A small network was shown many inputs. Here are its activations along a few directions, one row for each input.
Each table varies a few parts of the input and shows all the possible inputs, shuffled.
Descriptions start from the smaller parts, as in this example, which fits no table here: one of 6 places along a line, together with either a single point or (one of 2 separate values, together with one of 5 places around a ring) or one of 11 places around a ring.
Shared parts are said once, and a part with two or three values counts as separate values.
In the rows, 128 means zero.

Other details of the inputs vary at random and push rows far along three fixed directions, the same in every table; ignore that.

Table:
row 1: [132  77 106 102  98  70  92 128  64  79 104 150 130 197]
row 2: [140 227 201 143 137 144 173 107 243 196 188 108  99  54]
row 3: [155 119 200 147 106 122 145 117 119 120 114 151 110 166]
row 4: [138 157  59 115 167 128 146 108 202 119 185 106 147 103]
row 5: [130 117 165 109 110  94 113 125 119 129 123 160 122 156]
row 6: [164 130 158 156  93  99 141 146  90 115 142 135 132 111]
row 7: [140 135 175 152  84  88 121 135 102 133 122 140 133 132]
row 8: [140 129 176 143 144 147 146 169  92 127  94 132  99 124]
row 9: [120  20  85 147 143 150 136  73 140 109  99  76 120 228]
row 10: [107  89  91 130 142 161 129  92 173 157 134  92 134 176]
row 11: [133 149  92  52 158  76 102 143 127  99 156 165  95 129]
row 12: [113  29  45 162 165 187 145 128 117 101  88  59 153 174]
row 13: [ 97  46  52 158 130 173 141 102 121 119  77  60 161 206]
row 14: [154 131 180 169  90 108 140 124 106 112 117 135 129 154]
row 15: [110 137 202 121 128 143  99 109  97 106  88 156 113  92]
row 16: [ 78 169  69  86 130 114  90  59 156 129 133 128 174  99]
row 17: [108 157  59 100 183 140 122 121 196 154 177 103 116 114]
row 18: [121 137  69  59 140  83  80 170 104 106 161 171 144 114]
row 19: [106 157  17 113 132 138 144 126 175 172 170 103 169 105]
row 20: [115 133 198 121 108 132 101  94  93 120  87 166 138 105]
row 21: [127 153 176 118 130 141 125 142 153 152 145 138  96 116]
row 22: [160 139 162 165  97 105 144 143  97 106 142 147 137 116]
row 23: [133 121 175 162 126 148 111 124  77 101  93 133 149  68]
row 24: [118 144  71  72 112  53  94 148 103 107 170 170 157 116]
row 25: [144 130 177 145 139 110 127 158 108 121 123 141  92 113]
row 26: [137 134 157 163  78 132 134 157  89 157  94 134 137 140]
row 27: [115 119 130 211 125 186 148  73 135 140 112  67 170  74]
row 28: [112 118 147 195 172 196 139  77 153 134 100  69 121  80]
row 29: [141 141 151 143  96 127 148 168  75 130 116 142 152 109]
row 30: [ 94  39  82 141 166 198 143 107 144 113  81  67 115 202]
row 31: [143 138  74  57 140  69 100 149 116  87 164 166 131 117]
row 32: [129 121 141 211 107 173 156 103 166 180 130  59 144 136]
row 33: [155 119 150 163 112 146 139 187  84 136 106 136 130 104]
row 34: [139 120 179 140  97 148 139 150 104 161  93 149 117 152]
row 35: [103 146  94  24 130  96 107 134 119 128 127 184 138 161]
row 36: [121 108 150 103 121 136 112 171  92 124  92 163  94 156]
row 37: [118 159  94  83 160 131 142  87 220 140 177 108  99 131]
row 38: [143 127 151 155  91 113 125 169  76 135 137 143 145 111]
row 39: [118 128  58  88 151  91 106 135 150 108 167 133 148 110]
row 40: [146 120 202 145 123 134 141 133 124 103 113 146  84 154]
row 41: [165 252 187 159 157 146 191 112 238 180 197 111  95  43]
row 42: [113 156  67  49 159  98  96 171 116 126 137 176 107 126]
Each input here is: one of 6 places around a ring, together with either a single point or one of 6 places along a line.
The inputs of row 28 and row 20 match in every part but the place on the ring of 6. If row 8 is changed in the same way as row 28 into row 20, which row does it become?
> row 35
Which other rows agree with row 22 in the place on the ring of 6? List them by row number.
> row 6, row 19, row 24, row 27, row 29, row 38
Start at row 12 and move only the place on the line of 6, one step at a time. The first step leads to row 33. Which rows follow, in order?
> row 18, row 39, row 31, row 4

Table:
row 43: [122  51  80 165 118 138 123 144  81 104  95  98 141 186]
row 44: [139 153 175 166 133 160 156 120 146 148 114 114 114 109]
row 45: [148 142 163  84 105  78 104 160  81 104 131 194 116 132]
row 46: [123 144 135 134 137 148 138 118 152 146 125 116 116 112]
row 47: [129 122 142 150 123 152 139 126 148 150 128 111 124 138]
row 48: [106 173  91  80 138 121 123 107 178 147 156 131 130 116]
row 49: [139 116 139 151 135 157 157 130 142 140 117 105 122 131]
row 50: [125  63 113 139 141 148 124 136  99  98 103 117 118 171]
row 51: [153 155 188 151 118 132 147 142 138 137 144 138 113 102]
row 52: [136 120 157 165 130 146 140 109 148 147 123  97 119 124]
row 53: [128 108 108  79 139 103 110 151  95  94 123 157 121 149]
row 54: [139 116 149 169 133 170 158 126 145 147 118 101 118 129]
row 55: [115 178  84  75 150 104 118  93 179 130 164 140 132 118]
row 56: [129 151 156  78 127  88  96 155  75  92 116 191 110 126]
row 57: [131 123 126 167 116 143 133 107 124 134 126 103 159  98]
row 58: [142 135 161  83 101  79 114 161  77 106 121 187 123 144]
row 59: [125 151 152  77 110  87  97 150  81 101 110 191 119 144]
row 60: [142 124 157 163 121 159 166 124 148 147 121  98 127 134]
row 61: [136 105 154 179 135 160 147 119 153 137 128  95 115 130]
row 62: [134 107 151 174 135 170 149 127 144 152 114  98 115 131]
row 63: [160 201 218 133  95 125 152 157 136 164 148 161 116  85]
row 64: [165 182 222 151 102 118 144 144 136 161 147 150 109  83]
row 65: [112  48 118 147 130 138 113 118  95 110  86 106 126 188]
row 66: [111  52 113 148 126 142 118 111  97 103  85 106 122 188]
row 67: [137 179 174 124 122 117 131 128 147 139 146 145 110  87]
row 68: [117 149  87  87 134 115 127 112 166 138 163 137 136 137]
row 69: [161 163 163 165 102 113 147 150 121 148 144 126 131  94]
row 70: [125 147  75  71 144 100 125 112 166 123 163 137 136 132]
row 71: [ 96 136  39 110 139 133 121  84 166 139 155 103 179 110]
row 72: [121  58 116 141 143 147 116 136  99 102 100 115 115 171]
row 73: [ 89 156  16  73 145 122 109  94 170 135 164 119 182 106]
row 74: [ 93 154  43  61 168 107 103  97 196 132 176 126 136 121]
row 75: [139 138 134 131 137 131 148 124 159 129 146 117 125 118]
row 76: [121  67 118 143 129 134 114 110 103 101  94 112 118 171]
row 77: [138 120 126 109 106  73  97 180  55  88 122 178 130 135]
row 78: [111  51  89 168 130 151 113 114  90  92  93  95 160 147]
row 79: [143 125 129 184 130 151 156 141 130 142 131  88 130 111]
row 80: [112  63  93 158 134 154 117 121  83 100  94 100 157 136]
row 81: [121 169 120 107 146 120 127 108 167 125 152 136 123 110]
row 82: [125 145 138 135 143 148 140 115 156 142 135 110 113 106]
row 83: [121 144 137 134 130 143 135 117 159 155 131 110 127 122]
row 84: [160 177 178 169 104 127 156 168 114 158 133 132 126  82]
row 85: [135 110 158 176 121 158 151 116 148 155 125  97 122 140]
row 86: [138 121 129 109  93  72 101 175  51 104 118 178 135 147]
row 87: [113 128 113  82 126  95 102 121 105 101 119 165 127 159]
row 88: [130 143 166  79 122  85  91 166  72 106 118 188 109 119]
row 89: [122 136 137 141 143 151 138 120 155 155 125 108 120 115]
row 90: [ 90 144  13  80 156 132 111  98 167 134 155 114 176 102]
What is each input in this table made of?
> one of 6 places around a ring, together with either one of 2 separate values or one of 6 places along a line
The inputs of row 52 and row 89 match in every part but the place on the ring of 6. If row 64 is changed in the same way as row 52 into row 89, which row does it become?
> row 62
Which other rows agree with row 79 in the place on the ring of 6? List them by row number.
> row 50, row 53, row 56, row 72, row 80, row 82, row 88
Which other rows agree with row 67 in the place on the ring of 6? List them by row number.
> row 51, row 61, row 74, row 75, row 77, row 78, row 81
Start at row 58 and move only the place on the line of 6, one step at a time. The first step leads to row 68. Which rows follow, in order?
> row 85, row 65, row 66, row 87
